array([[140, 129, 135, 124, 130, 144],
       [136, 121, 137, 150, 131, 117],
       [138, 132, 132, 114, 124, 148]]) ⇒ 138

array([[116, 144, 143, 129],
       [147, 122, 141, 106],
       [113, 153, 156, 124]]) ⇒ 113

array([[121, 106, 123, 100, 119, 114],
       [138, 140, 141, 151, 118, 115],
       [108, 104, 118, 102, 126, 127]]) ⇒ 108

array([[147, 156, 150, 151],
       [137, 140, 133, 128],
       [135, 134, 128, 133]]) ⇒ 135

array([[145, 115, 123, 114],
       [131, 100, 141, 113],
       [119, 139, 128, 138]]) ⇒ 119

array([[128, 126, 129, 133],
       [126, 130,  99, 130],
       [125, 127, 113, 123]]) ⇒ 125

array([[141, 123, 120, 136, 150],
       [150, 121, 118, 125, 114],
       [141, 124, 121, 129, 114]]) ⇒ 141

array([[129, 127, 125, 129],
       [128, 124, 127, 103],
       [128, 128, 131, 118]]) ⇒ 128

array([[134, 128, 117, 121, 127, 121, 130],
       [127, 119, 138, 136, 144, 124, 139],
       [132, 130, 157, 121, 133, 136, 141]]) ⇒ 132

array([[115, 120, 127, 133, 152],
       [141, 129, 130, 128, 128],
       [144, 130, 132, 128, 129]]) ⇒ 144
---
[[139 136 110 114 124 128]
 [144 132 122 154 127 137]] -> 127

[[128 129 131 133 132 127]
 [136 124 124 133 124 125]
 [143 109 106 130 106 115]] -> 124

[[119 131 129 129 136 137 134]
 [126 131 122 128 131 132 114]
 [132 130 122 130 129 129  98]] -> 132

[[128 132 119 100 122 133]
 [112 142 120 120 131 128]] -> 131

[[132 131 134 113 125]
 [112 115 136 105 120]
 [117 131 144 144 137]] -> 105

[[128 124 133 123 128]
 [128 123 141 121 128]
 [128 120 107 100 128]] -> 121
---
[100 143 147 149 118] Out: 149, 147

[[118 121 120 119 119 115 125]
 [120 125 115 122 122 114 130]
 [119 126 114 122 121 106 144]] Out: 144, 130

[140 106 127 128] Out: 140, 128

[153 120 139 115 111] Out: 153, 139

[102 150 138 134 127 146 142] Out: 150, 146

[125 129 132 149 133 136] Out: 149, 136
---
Input:
128  129  128  127  127  127  131
129  123  129  129  129  131  130
128  149  127  128  127  132  130
Output: 130

Input:
144  127  128  100  131  127  128
121  130  117  134  115  133  115
118  129  132  127  132  140  116
Output: 116

Input:
107  126  128  127  125
121  125  124  124  123
140  125  126  126  135
Output: 135

Input:
126  125  127  125  135  130  125
150  142  124  131  111  104  123
121  120  126  127  142  132  129
Output: 129

Input:
119  143  128  132  138
129  125  104  121  139
135  120  103  122  116
Output: 116

Input:
115  120  146  141  111
 98  155  148  136  123
128  115  137  117  115
Output: 115

Input:
135  130  144  138  121  137  142
118  115  120  126  138  128  122
127  107  142  143  133  157  142
Output: 142
---
[142 142 157 143] ==> 157

[[143 128 116 152 122 140]
 [138 128 121 153 125 138]
 [133 131 117 151 126 138]] ==> 126

[151 113 121 136 127 116 142] ==> 116

[105 122 128 129 107 140 134] ==> 140

[156 138 141 133 114 112 119] ==> 112

[128 145 128 111 149 127] ==> 149

[114 117 156 134] ==> 156
---
[[153 111 109 103 140 130]
 [145 143 103 130 107 115]] -> 107

[[118 127 118 122 141 113 120]
 [123 109 142 144 141 147 143]
 [133 125 151 145 129 142 149]] -> 147

[[129 138 135 131]
 [126 116 146 144]
 [138 154 143 131]] -> 146

[[104 115 129 115 127]
 [104 115 126 117 123]
 [117 121 115 131 104]] -> 117

[[119 135 118 125 134 130 128]
 [103 127 123 124 141 128 128]
 [113 136 123 127 129 138 122]] -> 128

[[115 122 129 126 102 147 108]
 [116 114 106 130 143 127 121]] -> 127
---
[101 105 136 131]: 105
[110 129 125 102 130]: 129
[120 116  98 129]: 116
[117 136 131 141 153 136]: 136
[127 154 138 129]: 154
[134 156 116 108 142]: 156
[113 153 150 126 143]: 153
---
98,123,134,106,110,104 | 104
105,105,120,141 | 141
123,98,113,145,124 | 124
130,101,127,118 | 118
152,108,134,117,142,135,102 | 102
127,155,110,104,141,156 | 156
---
array([111, 152, 137, 131, 111, 144]) out 137
array([140, 100, 158, 148, 142]) out 158
array([131, 103, 140, 145]) out 140
array([152, 113, 129, 138, 142]) out 129
array([102, 111, 105, 130, 114, 106]) out 105
array([122, 118, 147, 155, 117]) out 147
---
[[131 151 130 108 112 140 148]
 [145 107 121 108 140 117 144]]	117

[[149  99 114 133 134 123 114]
 [140 147 141 133 137 124 135]
 [107 121 117 125 124 132 116]]	124

[[136 131 128 130 100]
 [137 141 131 119 134]
 [139 131 128 119 125]]	119

[[134 115 112 127 107]
 [113 133 140 111 121]]	111

[[131 126 136 101]
 [123 129 112 148]]	112

[[152 125 123 122 122 123 134]
 [126 149 125 122 123 125 122]
 [127 125 138 142 136 136 137]]	125

[[146 114 151 108 124 140]
 [140 135 108 139 135 155]
 [128 123 103 134 139 132]]	135

[[143 133 127 128 133]
 [143 133 126 124 126]
 [139 134 124 115 106]]	124
---
Q: [138, 119, 127, 134, 107]
A: 127
Q: [[130, 132, 121, 130, 115, 146, 106], [130, 129, 124, 128, 113, 144, 106], [130, 130, 123, 129, 113, 145, 106]]
A: 121
Q: [[124, 128, 152, 130, 125, 148], [125, 129, 136, 131, 125, 133]]
A: 152
Q: [[142, 143, 122, 136], [151, 134, 116, 124]]
A: 122
Q: [143, 156, 105, 135, 132, 143]
A: 105
Q: [[118, 134, 132, 126, 129, 118, 133], [126, 135, 148, 150, 150, 125, 146]]
A: 132
Q: [[136, 128, 110, 128, 140, 136, 103], [112, 141, 132, 143, 117, 110, 138], [127, 120, 148, 119, 120, 128, 152]]
A: 110
Q: [157, 158, 155, 151, 147, 156]
A: 155
Q: [129, 138, 118, 121, 151, 123]
A: 118
---
[[150 128 119 132 124 131]
 [121 108 128 150 126 151]] Answer: 126

[154 139 153 153] Answer: 153

[[111 109 136 128 137 142 136]
 [114 110 152 129 131 144 111]] Answer: 144

[[119 144 127 113 139 118]
 [117 128 120 117 127 150]] Answer: 127

[101 154 124 104 118 130 121] Answer: 130

[[126 101 127 126 126]
 [126 135 125 125 124]
 [127 126 126 125 125]] Answer: 125
---
149  118   99  127  112  143  112
110  138  157  124  136  103  142
107  136  153  130  143  115  142
127  126  125  129  127  128  127
143  123  113  125  115  132  118
139  126  118  126  120  133  122
136  126  121  126  121  130  123
116  132  142  129  135  119  136
120  131  138  129  134  122  133
yields 116

125  125  125  130  127  125  125  126  126  125  125  125  125  125  129  126
129  129  127  128  126  128  130  126  130  128  128  127  128  127  127  127
122  122  122  156  133  122  122  127  122  122  122  122  122  122  153  124
126  126  126  129  128  126  126  127  126  126  126  127  126  126  129  127
128  128  127  128  127  127  128  127  129  127  127  126  127  127  127  127
128  128  128  128  128  128  128  128  128  128  128  128  128  128  128  128
133  134  132  126  128  133  134  129  134  133  133  130  133  132  126  130
137  137  135  126  129  136  137  131  136  136  136  134  137  135  126  133
136  136  134  126  129  135  136  131  136  136  136  134  136  135  126  133
126  126  127  129  128  127  126  128  126  127  127  127  127  127  129  127
yields 136

132  126  118  131  128  127  125  121  123  134  155  104  125
135  130  118  130  128  126  122  120  126  135  155  105  129
129  118  112  133  127  125  133  119  118  136  152  101  113
132  118  114  132  127  126  131  122  116  135  152  101  114
133  131  122  130  128  126  123  122  127  134  147  112  129
129  129  122  130  128  127  127  123  128  134  147  113  129
yields 133

133  128  129  133  136  136  132  128  130  130  135  129  133  128  134
135  128  129  135  141  139  133  129  131  131  138  129  136  128  135
134  128  128  130  138  137  131  128  130  129  136  129  135  128  131
141  128  128  131  149  148  132  128  131  130  146  130  142  128  132
136  128  131  150  142  140  142  129  133  139  139  129  137  128  152
134  128  129  136  138  137  133  128  131  131  136  129  135  128  136
137  128  130  140  144  141  135  129  132  133  141  130  139  128  139
131  128  129  134  133  133  132  128  130  131  132  129  132  128  135
131  128  129  136  134  133  133  128  130  131  133  129  132  128  136
133  128  130  142  135  135  135  129  131  134  134  129  133  128  141
134  128  128  131  138  137  131  128  130  130  137  129  135  128  132
139  128  128  129  146  144  131  128  131  129  143  130  140  128  129
yields 134

109  121  130  123  130  144  112  127  130  109  123  122  116  135
125  119  138  121  138  112  129  121  121  131  120  126  154  140
139  135  134  142  133  154  129  139  128  122  130  119  123  114
130  146  114  133  121  133  145  130  145  135  141  120  125  121
127  123  142  126  127  105  125  118  128  139  114  127  147  135
126  123  141  126  128  105  125  119  128  139  115  126  148  135
111  123  133  124  129  146  110  135  129  110  124  117  118  128
133  137  111  119  117  114  139  140  130  139  143  133  123  118
138  131  116  120  116  109  133  138  123  141  137  141  120  118
yields 133
